A small network was shown many inputs. Here are its activations along a few directions, one row for each input.
Each table varies a few parts of the input and shows all the possible inputs, shuffled.
Descriptions start from the smaller parts, as in this example, which fits no table here: line(4) and (point or ring(11) or (values(3) and ring(8))).
Shared parts are said once, and a part with two or three values counts as separate values.

A family of inputs:
row 1: [ 0.42  1.87  5.48 -1.96  0.14  5.64 -3.89 -7.34 -1.75 -9.00 -4.78]
row 2: [-3.52 -3.10 -3.95  1.61 -1.55 -0.77 -0.98  1.29  1.14  2.98  1.21]
row 3: [-2.37 -1.12 -1.39  1.47 -0.84 -1.83 -1.04  0.93  0.01  2.94  4.72]
row 4: [ 1.68  1.86 -0.74  0.26  0.70 -2.09  3.96  1.26  1.30  0.88  0.02]
row 5: [ 1.09 -1.71  2.06 -2.97  0.03  0.23  1.38  3.42  0.21 -0.47  1.92]
row 6: [ 2.09  0.46 -2.19  0.39 -0.25 -1.07 -0.35  1.17  3.03  3.60 -0.80]
row 7: [-1.14 -4.73 -0.66 -3.30 -0.82  0.48  1.06  2.04  1.25  0.85 -0.85]
row 8: [-1.77  0.18 -2.36  1.40  1.27 -0.97 -0.83  1.56 -0.95  4.62  2.46]
row 9: [-3.40  0.79 -1.13  1.39  0.29 -1.61  1.63  2.49 -1.01  2.65  2.86]
row 10: [ 2.74 -0.60 -1.55  0.06  1.26 -1.12  2.19  1.12  0.50  2.21 -0.93]
row 11: [ 3.67  4.96  2.34  2.71 -0.42  2.08 -1.08 -7.18 -0.59 -6.99 -7.11]
row 12: [ 2.29 -0.29 -1.46  0.01 -0.11 -2.52  1.51  0.66  1.15  0.88  1.11]
row 13: [-0.39 -1.19  0.12 -4.26 -0.66 -0.77  2.30  2.84  0.38 -1.59  1.76]
row 14: [ 0.38 -1.38  2.29 -3.26  2.71 -0.15  0.57  2.49 -0.55  2.02  0.87]
row 15: [-1.78  4.02  3.15  6.45 -1.76  4.47 -6.44 -6.74 -4.13 -5.58 -2.45]
Changing only one part turns row 12 into row 3. The same change can be made to row 6. Which row results?
> row 2
What is each input in this table made of?
> values(3) and (point or line(4))
List by row number the other rows that have the values(3) part in common with row 1.
> row 5, row 7, row 13, row 14

A family of inputs:
row 16: [ 2.00 -1.96  1.70 -2.88 -1.62 -1.67  6.10  5.50  1.29  0.57  3.99]
row 17: [-7.03  3.15  0.71  3.68 -2.32  2.31 -4.13 -4.26 -6.95 -3.53 -0.50]
row 18: [ 5.10  5.23  4.28  0.37  4.92  2.37 -3.23 -3.12  2.39 -3.70 -4.20]
row 19: [-1.21 -0.75 -3.81  7.29 -3.16 -3.12 -1.79  2.14  1.31 -0.29  0.46]
row 20: [ 4.57 -0.19  1.74 -5.24  2.68 -2.43  4.69 -1.94  1.90  0.30 -6.23]
row 21: [-4.56 -3.80 -2.96 -2.38 -1.04  0.00 -3.62  2.77 -0.01  5.39  6.63]
row 22: [-0.08 -0.89  5.92 -3.36  1.83  5.52 -6.66 -4.20 -1.41 -5.55 -0.96]
row 23: [-2.46 -2.73  1.82 -8.17  0.72  0.88  2.07  0.22 -0.17 -2.38 -4.55]
row 24: [-1.31  4.59 -0.49  5.88 -5.51  2.29 -1.58 -3.67 -3.60 -3.36 -1.60]
row 25: [ 4.30  1.01  2.18 -2.50  3.80 -4.56  6.62  5.32  0.32  1.82  3.72]
row 26: [-0.86  1.27 -5.53  8.05  2.56 -5.07 -0.06 -0.03  0.62  4.17 -1.58]
row 27: [-7.45 -2.14 -3.13  4.68  0.88 -0.74 -3.08  1.79 -0.10  1.32  1.38]
row 28: [ 5.12  0.32  4.63 -0.95 -1.68  5.34 -3.95 -4.61  2.60 -5.80 -2.59]
row 29: [ 0.52 -3.08 -4.63  0.09 -4.51  0.37 -0.46  2.81  2.86  6.19  4.32]
row 30: [-0.40  8.17 -1.19  6.87  1.93  1.69  1.08 -3.89 -3.23 -1.53 -2.98]
row 31: [ 3.42 -0.94 -4.85  0.35  2.21 -0.64  1.01  2.22  3.28  8.88  3.94]
row 32: [-3.79 -4.60  1.67 -6.12  2.55 -2.11  3.27  4.32 -1.59  0.02  6.11]
row 33: [ 4.12 -2.66  1.93 -5.67 -4.24 -0.43  3.73 -1.38  0.49 -2.51 -5.36]
What is each input in this table made of?
> values(3) and ring(6)
Change only the values(3) part in row 21. List by row number the other rows that result.
> row 29, row 31
Start at row 25 and move only the ring(6) part, one step at a time. The first step leads to row 20. Which rows follow, in order?
> row 18, row 30, row 26, row 31

A family of inputs:
row 34: [ 1.80 -2.04 -4.19  1.99 -1.58 -1.94  1.41  2.54  1.20  8.52  0.15]
row 35: [ 3.25 -1.59 -0.74  0.03  0.43  1.44 -4.07 -0.21  3.54 -1.98 -3.88]
row 36: [-3.43 -3.86  0.45 -4.40 -1.07  0.14  1.42  1.36 -0.63 -2.76  0.51]
row 37: [ 1.90 -3.89 -1.00 -3.72 -3.30 -0.92  4.58 -0.04  3.85 -1.05 -2.52]
row 38: [ 1.16  2.81 -1.75  4.39 -1.48  0.44  0.41 -4.84 -0.12 -3.89 -5.81]
row 39: [ 2.67  0.14  3.75 -5.09  1.25  0.48  4.64  3.10  0.61 -0.21  1.79]
row 40: [-3.74  0.57  1.34 -1.05 -0.74  1.36 -5.71 -1.81 -0.30 -1.89  0.99]
row 41: [-4.35 -3.44 -4.24  0.90 -0.05  0.17 -0.37  3.14 -2.45  6.52  4.54]
row 42: [-4.02  4.01  2.12  2.44 -1.54  0.94 -2.44 -4.85 -5.34 -2.57 -2.26]
row 43: [ 0.25  0.98 -2.73  1.73  3.21 -2.90  2.12  5.56  0.74  4.75  5.33]
row 44: [ 2.75  0.58  3.30 -0.77  2.92  0.70 -2.57 -1.05  1.28 -1.55  2.60]
row 45: [ 1.75  5.72  3.67  3.55  1.94  0.10  0.59 -2.92 -2.40 -3.90 -1.42]
What is each input in this table made of?
> values(3) and line(4)
Changing only the line(4) part turns row 40 into row 41. The same change can be made to row 44. Which row results?
> row 43
Start at row 38 and move only the line(4) part, one step at a time. The first step leads to row 35. Which rows follow, in order?
> row 37, row 34
